A small network was shown many inputs. Here are its activations along a few directions, one row for each input.
In each table, some parts of the input vary, and every possible input appears once, in random order.
A made-up example of a description, with smaller parts first: values(3) and (point or line(11) or (line(6) and ring(8))).
Shared parts are said once, and a part with two or three values counts as separate values.

Other details of the inputs vary at random and push rows far along two fixed directions, the same in every table; ignore that.

Rows:
row 1: [-15 -24   9   5 -13   2  98  -4 -12  42 -40  42  17]
row 2: [-13  22  -6  11  11  -9 -66   6  -8 -15  40 -20 -17]
row 3: [-34 -12   8  22 -14 -12  26 -23 -19  27 -16  51  14]
row 4: [-29 -24  -7  20 -28 -44 -44 -22 -69  -4   9  75   8]
row 5: [ 37  -4 -15 -33  13  32  57  18  35   2 -22 -37  17]
row 6: [ 18   5 -15 -10  20  12  -9  13  12  -7  17 -36  -5]
row 7: [ 14  27  11  -6   8  16  -4   7  25  -3  17 -26  -9]
row 8: [ 22  18  19   2 -11 -18 -73 -12   2 -33  26   2 -21]
row 9: [ 21  -5   3 -24  14  48  54  11  36   7 -31 -37   4]
row 10: [-26 -21  -7  17 -38 -55 -46 -25 -53 -14  -4  77  19]
row 11: [ 11  19  -5 -13   8  14 -11  14  22 -12   7 -33   0]
row 12: [-21 -36  -5   2  -4   9  94   4 -29  42 -37  34  15]
row 13: [  9   6   6  -4  10   4  -3  13  29 -12  -7 -40 -15]
row 14: [-18  11   2  18  15  -3 -67  -4   0 -14  27 -23 -24]
row 15: [ 24  18   1  -6  10   4  -5   4  30  -6  13 -27  -2]
Description of these inputs: values(3) and (point or line(4)).
- The inputs of row 6 and row 5 match in every part but the values(3) part. If row 12 is changed in the same way as row 6 into row 5, which row does it become? => row 13
- List by row number the other rows that have the values(3) part in common with row 3. => row 1, row 7, row 8, row 15

Rows:
row 16: [-12  -5 -11   2   9  -3  31   8 -13  17   5  -6   1]
row 17: [ 10 -16   5 -18  -5  14   8  -8 -15  -6 -18  14   5]
row 18: [-17 -10   3  11   0   7  18  -3  16  11 -22   4   3]
row 19: [ -8 -18   8   5   6  16  19  -5 -17  14 -11   1 -14]
row 20: [-13   2  -7   4   1 -13  30  -1  11  11 -10  -5  13]
row 21: [-21 -10  -8   7   8   8  24  13  -8  16  -4  -3  -4]
row 22: [ 20 -13 -17 -17  -3   0  14   1  -8   1  -3  14  18]
row 23: [13 -5  1 -2 -3 -1 28  7 -9 10  5 16 -6]
row 24: [-19   2  13  23  -2 -18 -47 -21   4 -10  -1  -1 -14]
row 25: [ -4   8  19  13 -11 -17 -41  -4 -19 -14  21   9 -25]
row 26: [  0   1 -19   5   0 -25 -48  -3 -14 -19  21   0  10]
row 27: [  0  -2  -3   6   0 -11  28  -3  10  10  -8   1  15]
row 28: [ 31  36   8 -18  31  29  -6  27  71 -20   3 -95 -21]
row 29: [-18  -2  -8   4   9  -1  28  14 -11  17  -3  -6   0]
row 30: [-12  15   5   2   6  28  23  -5  -8  27  16  15   6]
row 31: [-10 -13 -20  -8   0  10  12   9  -6   0 -14   2  15]
row 32: [ 25  10  27 -14  10  23   4  -2  36 -12 -12 -36 -19]
row 33: [-12  25  -6   4  -2   5 -53 -15  -9  -7  29  15  14]
row 34: [  9  -3   0   1  -3 -12  25  -5  13  10  -8  11  11]
row 35: [ 50  19  29 -28  32  52 -12  19  41 -22  13 -83 -47]
row 36: [  7   0  22  -1 -18  -2  23  -8   7   0 -18  15   0]
row 37: [-11   5  -7  21   8 -27 -37   1 -16  -4  32  -5 -10]
row 38: [ -8  -8  -3   6  -2  -7 -57 -15 -17 -19   4   2  -7]
row 39: [-33  10  -2  25   0 -26 -41  -2  13  -9   5  -5  -4]
row 40: [ 18  -9   5 -18 -18  10  12  -2 -14 -10 -13  17   7]
row 41: [  9 -10  -4  -2   5  -2  27   5 -10  16   7   9  -1]
row 42: [ 12   4  -1  -5 -18 -22 -52  -3 -13 -25  13  15  -1]
row 43: [-28  -3   0  25   8  -9 -45   1 -10  -2  17  -2 -22]
row 44: [ 13   0  15  -3 -17  -9  23  -3  11   3 -16  16   4]
row 45: [-24  35  10  21  -2  -7 -43 -20  13   3  25  12   6]
row 46: [ -1  -8 -24 -13   1  -1  19   4 -10   2  -6  -1  21]
row 47: [ 12   2   5   1 -10 -10  26  -3  15   4 -10  18   7]
row 48: [ 24  -8 -12 -17 -11   1  15   3  -7  -6  -5  21  14]
row 49: [ -6 -19 -14  -6   0  18   7   2  -5   2 -17   7   9]
row 50: [ -7  -5 -20 -11   2   1  16  10  -9   2 -13  -2  20]
row 51: [ 13  -6  10  -6 -10   1  24   7 -13   9  -1  15  -8]
- What do these inputs look like to the network? => values(3) and (point or ring(11))
- The inputs of row 16 and row 46 match in every part but the values(3) part. If row 35 is changed in the same way as row 16 into row 46, which row does it become? => row 17
- Which other rows does row 47 become when the values(3) part takes its other values? List them by row number. => row 23, row 48
- List by row number the other rows that have the values(3) part in common with row 47. => row 18, row 20, row 24, row 27, row 28, row 32, row 34, row 36, row 39, row 44, row 45

Rows:
row 52: [-16 -11 -12   3 -19 -24 -51 -17 -44 -15   7  50  14]
row 53: [  1  17  -6   1  17   3 -27  13   8  -8  26 -35 -16]
row 54: [  6   1  17  -6   3  20  48  -4  12  18 -16  -1   1]
row 55: [ -1 -14  -9 -10  11  21  43   9  -1  15 -19 -14   7]
row 56: [-11  -7   8  13 -34 -38 -42 -20 -33 -18   1  50   4]
row 57: [-40  -4   2  34 -12 -44 -33 -16 -17   0  -1  35  -1]
row 58: [  0 -14  -3  -6   4  17  44   7  14  12 -27  -9   3]
row 59: [ 37 -20  -6 -24  -2  21  38   1  -6   2 -11   7  10]
row 60: [  5  23  14   6   8   9 -30  -3  23  -5  19 -26 -16]
row 61: [ -1   5  -3   3  14   3 -34   8  18 -15   8 -38 -13]
row 62: [  4  24   7   6  13  11 -29   5  19  -5  23 -26 -14]
row 63: [  3  -4  14  -5   2  16  49  -1  16  14 -21  -3   0]
row 64: [  1 -10 -10 -11  11  20  46  12  -6  16 -10 -14   7]
row 65: [  1  20  -1   3  14   8 -27  12  14  -7  28 -29 -16]
row 66: [ -8 -31   2   1 -31 -26  36 -13 -50  19 -21  78  19]
row 67: [ 20  26 -12  -9   2 -16 -31   6  34 -22  14 -27  13]
- What do these inputs look like to the network? => point or line(4) or ring(11)

Rows:
row 68: [-24 -28 -27   8 -13 -20   5  -9 -37  26 -12  65  31]
row 69: [-24 -17 -23  17   0 -33 -24 -11 -54   1  26  41   4]
row 70: [  8 -14  11  -6 -10  25  35 -20 -20  17 -16  19  15]
row 71: [-13  24  32  21  -7 -28 -63  -1  13 -23  13  -6 -42]
row 72: [ 26 -13  11 -11  12  10  40  16  37   6 -29 -34 -11]
row 73: [ 34 -10 -17 -31  23  25  31  27  -1   7   0 -36   0]
row 74: [ 26  -3  -7 -37   1  37  23   5  15 -17 -26 -33  17]
row 75: [-10  46  19  13  14   7 -74  12  35 -21  35 -34 -31]
row 76: [-45  -9 -21  30   4 -54 -20   0 -36  18  12  25   9]
row 77: [-20  -3  21  39 -18 -34 -27 -16  -8   1   3  20 -19]
row 78: [-12  -4  -5  17  -9 -20 -32  -5 -46   3  33  18  -5]
row 79: [ -1  -3   5 -14  -9  32  33   7 -14  16 -11  36  10]
row 80: [  7 -13  -2   0  -9  31  35  -2 -13  22  -5  27  15]
row 81: [ 12   1   7 -12  25  34  42  -9  33   7 -14 -34  -1]
row 82: [ 34   4   2 -26  21  23 -23   1  22 -15  -3 -46  -4]
row 83: [-22   4 -23   4   2 -15   6  18  -8  -4   1 -18   9]
row 84: [  0 -33   0   7 -14 -20   9 -17 -26  -2 -12  47  -2]
row 85: [-31 -14  -4   1 -19 -17  19  -1 -64  20   5  61   8]
row 86: [-32 -32   2  29 -15 -38  30 -22 -22  17 -21  58   4]
row 87: [  5 -20 -18  -8   4  25  35  -4  -8  15  -6  30  16]
row 88: [ 13   1 -12 -12  23  30  35  19  41  21 -14 -32   6]
row 89: [  1   8   1   6  11 -10 -76 -25  -4 -30  28  -9 -12]
row 90: [-14 -15  -2  -1   8   0  43 -11   2  27 -33   6  23]
row 91: [-23  -7 -25  -1  -9   9  44  10   9  16 -28  12  29]
row 92: [-35  -1 -16  29  12 -35 -21  -6 -23   4  28  11  -6]
row 93: [ 26  -1 -23 -32   0  42  22  22  22 -10 -15 -25  15]
row 94: [  8  15  27   3 -13 -18 -73  -1  -5 -33  16   4 -39]
row 95: [ 18   6   8  -7   1   3  -7  19  44 -30 -15 -52 -15]
row 96: [ 12 -30  -5 -16 -24  -1  35   7 -10 -12 -37  19  15]
row 97: [-48  -5 -16  38  -1 -30 -24 -20 -13  13  14  46  10]
row 98: [-27  32  11  16   8 -24 -59  10  -6 -10  42 -19 -31]
row 99: [-30 -10  12   0 -23  -9  10 -25 -49  14 -18  67  17]
row 100: [ 47  -9   9 -21  11   9 -18  14  26 -22  -6 -39 -22]
row 101: [  0  34  25  20  13   1 -72 -15  29 -20  31 -53 -27]
row 102: [ 44  16  -1 -24 -25 -16  47  -9   6   7   2  43  41]
row 103: [ 20 -13  18   5 -17   0  -6  -7 -10  -5  -3  10 -17]
row 104: [ -1  36  12  27  13   7 -73   3  36 -15  42 -44 -26]
row 105: [  5   5  -2 -21   7  28  36   5  32  -5 -31 -43  15]
row 106: [  6  19  28 -19  12  40  40   2  27   9 -19 -28  -9]
row 107: [ 14   6   5  -4  16  31  50  18  12  21   9 -43 -11]
row 108: [ 51  39   9 -23  -5  -1  54   4  55   5   5 -13  24]
row 109: [ -5  12 -25   0   0 -24 -69  15 -21 -36  29 -22  -4]
- What do these inputs look like to the network? => values(2) and (point or (line(4) and line(5)))
- The inputs of row 88 and row 68 match in every part but the values(2) part. If row 86 is changed in the same way as row 88 into row 68, which row does it become? => row 84
- The inputs of row 75 and row 79 match in every part but the values(2) part. If row 71 is changed in the same way as row 75 into row 79, which row does it become? => row 94
- Which other rows does row 103 become when the values(2) part takes its other values? List them by row number. => row 77
